A small network was trained on invented records. Each row is its activation on one of them, seen along a few directions.
After each row come some of the record's fields: T, Z, P, Y, V.
Not every record has every field; a missing one is written none.
The largest differences between rows may come from other fields.
Strong random noise was added to every row along 4 fixed directions; ignore it. To show where, here is one row again and again, with new noise each time:
[ 107    1  -99   71   15 -221   61  -54  -71  208   78  145   -4  -39
  209  -39   97   -1  -45   57]
[ 270  131  -97 -127  -23   95 -202  -93  -74  130   69  -13  -61    8
  208    2 -100   91   39 -174]
[ -38  353  -53   56  -73 -426   69  488  -36  225  216  435  442 -301
  -37   48 -136  106   51  363]
[  53 -323 -244 -194  290 -501  219 -241 -162  276   17  229  118  231
  353  -11   74   56  261  -48]
[ 145  -36 -354  739   29 -418  383  -76 -246  547  250   37 -175 -271
  231 -110  242  -25  209 -375]
[ 288  593  -19 -329 -166  237 -466  372  -23   45  177  102  279 -196
  -26  116 -482  259  141  -61]

[ -48 -118  -73 -535 -200  633  -56 -238  297 -123   19  -51 -140  317
  234  121 -208  -43  373 -668]	T: t2 / Z: z2 / P: p2 / Y: y2 / V: v4
[ -43 -310   67 -604  104 -292  -11 -160   67 -248 -356   40  249  173
  230   31    9  165 -216  639]	T: t2 / Z: z1 / P: p2 / Y: y2 / V: v3
[-120 -292 -233 -478  182  104  108 -391   29 -251 -280   54   43  360
  391  147 -200  149  365 -383]	T: t1 / Z: z1 / P: p2 / Y: y2 / V: v3
[ -97   80  231  -94  -84  239  -10 -285  139  -97 -229   81 -327  306
  221 -223   20  130 -206  111]	T: t1 / Z: z1 / P: p1 / Y: none / V: v4
[ 171  -88  165 -212   46  308 -235 -170  170 -282   65 -167 -279   -3
  185  -82  118 -249 -459  -97]	T: t2 / Z: z2 / P: p1 / Y: none / V: v4
[-172 -351  217 -619   59  124 -295    6  182 -281  -41    1   -3  170
  -10  187  221 -195 -125  -46]	T: t1 / Z: z2 / P: p2 / Y: y2 / V: v4
[   1 -284  -36  378 -154  322  -21 -367   96  -15 -118 -264 -549   21
  110 -120  471  -90 -204 -270]	T: t1 / Z: z2 / P: p2 / Y: y2 / V: v1
[ 304 -589 -138   40  289  -49   58 -632 -168  279 -172 -387 -496  504
  310 -143  269 -123   -8 -434]	T: t2 / Z: z1 / P: p1 / Y: none / V: v4
[  16  261  142 -194 -205  409   37  142  -11 -179   31  -17  261 -136
  210  -43 -385 -181   94 -197]	T: t2 / Z: z1 / P: p2 / Y: y1 / V: v4
[ 148  137   82  -30  -80  188 -323  -47    8 -104   58 -104   76  -33
  -31   -7 -111  125 -195  242]	T: t2 / Z: z2 / P: p1 / Y: none / V: v3
[ 258   75 -163  317   58   41  127 -125 -179  -20  132 -145 -228 -149
  226 -152 -167   93  444 -669]	T: t1 / Z: z1 / P: p1 / Y: none / V: v1
[ 278  324  143  388 -236   57 -165 -148 -180   33 -236 -162   53 -247
   11 -168  -66  209 -206  225]	T: t1 / Z: z1 / P: p2 / Y: y2 / V: v1
[-147  680 -102  348 -176  -23   67  569   -9  309  254  239  262 -300
 -350  -54 -360  384  432 -257]	T: t1 / Z: z2 / P: p1 / Y: none / V: v4
[ -78 -197 -228 -197  170 -285    0  257   53  -61  196  106  408 -100
   -7  214 -259 -161  271  -72]	T: t2 / Z: z2 / P: p1 / Y: none / V: v3
[-451 -264   76 -122   35 -351  184  339  209 -211  317  319   54 -156
 -197  171  300 -480 -185  309]	T: t2 / Z: z2 / P: p1 / Y: none / V: v1
[ -92   99  -78 -568  237  -19 -494  378 -127   -2  269  -43  234  -60
 -346  351 -318   75  303  -32]	T: t2 / Z: z2 / P: p1 / Y: none / V: v1
[ -34 -224 -179 -349  181   51   97 -441   48  123  -31  -24    6  242
  378   66    1   15  176 -412]	T: t2 / Z: z2 / P: p2 / Y: y2 / V: v4
[ 284 -148  -95 -639  361 -635  -74  216 -438   42   46  209  765 -188
   55   21 -748   95  518  168]	T: t2 / Z: z1 / P: p1 / Y: none / V: v1
[-235    8 -135  199  153 -216   33  182 -111  377  239   25   20   76
 -374   94  150   70  159  -25]	T: t2 / Z: z2 / P: p1 / Y: none / V: v4
[   8 -272  -15 -224  275 -313  107 -158  -94  -47  -60   62  126 -283
   87   -5   29 -225   15  167]	T: t2 / Z: z2 / P: p2 / Y: y2 / V: v1
[ -51 -184  -83   85 -139  157  139 -302  -70   53 -134   30 -249   49
  288   15 -116   23  338 -576]	T: t1 / Z: z1 / P: p2 / Y: y2 / V: v1
[ -44  -57  109 -116   77   59  -87   51  145  134 -197   30  -11  384
 -172   24   -9   99  -97  228]	T: t2 / Z: z1 / P: p1 / Y: none / V: v4
[-116 -388 -114   19  -22 -236  411 -176   55   20   86   16  -37  -29
  154  -17  217 -152  153 -235]	T: t2 / Z: z2 / P: p2 / Y: y2 / V: v1
[-334   20  -79 -265  148   16  -58  208  110  -29   92  100  120   43
  -95  266 -410   71  332 -240]	T: t1 / Z: z1 / P: p1 / Y: none / V: v3
[-531 -463 -102 -405  360 -827  262  282   46   39   62  497  500  233
 -124   90  157  -97  185  697]	T: t2 / Z: z2 / P: p1 / Y: none / V: v1
[-257 -145   -4  764   34 -331  349 -305 -101  428 -195   59 -400  317
 -160 -244  595   61 -290  356]	T: t1 / Z: z1 / P: p1 / Y: none / V: v4
[-166   40  138 -299  174  -92 -215   75  116    8 -230  183  112  316
 -204  108 -129  182   15  489]	T: t1 / Z: z1 / P: p1 / Y: none / V: v1
[-550 -380  248 -297  294 -658  171   17  206 -108  -85  455  326  389
   23   39  391 -133 -319  851]	T: t1 / Z: z2 / P: p1 / Y: none / V: v1
[-122  -50   87  635 -164 -438  518  255   22  171  162  253   24 -219
   29 -194  250 -226 -248  210]	T: t2 / Z: z1 / P: p1 / Y: none / V: v4
[-124 -372 -217  436 -188   98  543 -526  145    7 -116  -67 -409 -208
  426 -310  202  -93 -172 -227]	T: t2 / Z: z2 / P: p2 / Y: y2 / V: v3
[-195  -56   33 -214   38 -120  -32  354   81  -84   43  118  144  -53
 -303  194 -103 -209   14  240]	T: t2 / Z: z1 / P: p1 / Y: none / V: v1
[ -57 -690  -12 -212  522 -439  282 -305  -90  152 -136 -162  -54  297
  193  143  376 -242   97  -85]	T: t2 / Z: z1 / P: p2 / Y: y2 / V: v4
[ -96 -109  143 -330  -71  206 -206   68  331 -203   -7   -3  -19  216
 -141   62  -18 -107   -6   74]	T: t2 / Z: z2 / P: p1 / Y: none / V: v1
[ 299  266  144 -194 -142  811 -812  214  139 -448  130 -420 -294 -298
 -119  125 -254  -84 -175 -251]	T: t1 / Z: z2 / P: p1 / Y: none / V: v3
[  76 -146  -45  -67  258 -391  -64 -253 -127   56 -100  -50  152  178
 -123  -17  108   -5    4  236]	T: t1 / Z: z2 / P: p1 / Y: none / V: v1
[  21  -46 -240 -223 -170  318  242 -331  146 -183  -37   -4 -316   79
  462  -48   19 -242   85 -471]	T: t2 / Z: z2 / P: p2 / Y: y1 / V: v4
[  48   85  238 -413 -135  358 -339 -183  158 -187 -139  140  -79  164
   55   16  -31   54 -228  -28]	T: t1 / Z: z2 / P: p2 / Y: y2 / V: v4

Here are new rows. What are their fields?
[ 317   33 -178  -72  106   12  -92 -188 -117  144 -174 -293   -3  176
  252 -108 -280  230  124 -339]	T: t2 / Z: z1 / P: p1 / Y: none / V: v4
[  96  -15 -333  289  -41  -57  300   43 -132  291  158   34   87 -110
  112  133 -144   25  226 -649]	T: t2 / Z: z1 / P: p2 / Y: y2 / V: v4
[-244  360  103   53  -15 -166   41  570  109  198  270  301  180  -67
 -385  198 -195  221  405  207]	T: t2 / Z: z1 / P: p1 / Y: none / V: v1
[  -1   72  -91 -120  -83  431 -258   38  197 -207  161 -112 -304 -240
  -39   78 -245 -250   56 -542]	T: t1 / Z: z2 / P: p1 / Y: none / V: v1
[ -47   55  -67 -430   58  351  -86    3  206   44  -49   29 -199  435
 -246  132 -255  223  391 -349]	T: t2 / Z: z1 / P: p1 / Y: none / V: v4
[ -75  367    1  488 -509  442   39  304  321  -16   65 -144 -351  -66
 -155  -38  -12   69  -16 -214]	T: t2 / Z: z1 / P: p1 / Y: none / V: v1
[-101  152 -113  575 -302  299   30    2  102  282  107 -275 -473   59
 -247 -110  311   61   40 -324]	T: t2 / Z: z2 / P: p1 / Y: none / V: v4
[ 101 -177  -33 -382   83  459 -407   23  234 -168  156 -151 -245  201
  -44  201  -73 -255  179 -368]	T: t2 / Z: z2 / P: p1 / Y: none / V: v1
[ 179   31   83  203  -72  103  -97  -80   25 -156   50 -117 -235  -57
  139  -70   28 -197   27 -256]	T: t1 / Z: z1 / P: p1 / Y: none / V: v1
[-114 -541 -150  110  107 -181  237 -312 -239 -125  131  -36 -200  -73
  497  -50   23 -224  143 -467]	T: t1 / Z: z1 / P: p1 / Y: none / V: v3
[ 422 -495 -251 -157  285  253  -79 -796 -380  -58 -182 -355 -398  153
  482 -299  116   32    4 -714]	T: t1 / Z: z2 / P: p2 / Y: y2 / V: v4
[ 257  -46 -230  -69  -81  385 -191 -367  -28   14   91 -338 -140   88
  261  -60 -393  263  328 -739]	T: t2 / Z: z2 / P: p1 / Y: none / V: v3
[  96   35 -163  -94  -17   98  -88   85   23  167  180  -83  118   35
  -90   22 -428  238  726 -623]	T: t2 / Z: z2 / P: p1 / Y: none / V: v1
[ 187  214   -6 -110  -26  129  -48   38  -66   81 -151  -30   93 -209
  -96  -36 -252  111  -52   -2]	T: t2 / Z: z1 / P: p2 / Y: y2 / V: v4
[-109  -93  -14  152 -141  223  186 -415  143  -96 -254   34 -214  212
  331 -189  345 -239 -232   37]	T: t1 / Z: z2 / P: p2 / Y: y1 / V: v4
[ -99 -108  201  479  -72 -142  194   29  139  -88   92  -82 -216 -208
  -16  -17  336 -256 -554  362]	T: t2 / Z: z1 / P: p1 / Y: none / V: v3
[ -67   62  125  365  -72   72  194  -48  -21  -59 -105  -38 -361    5
   76 -307  299  -14 -255   95]	T: t1 / Z: z1 / P: p1 / Y: none / V: v4
[ -77   36 -244  -21  -29 -277   29  148   30   61   81  134  284    7
   18   89 -287   93  443 -283]	T: t1 / Z: z2 / P: p1 / Y: none / V: v1
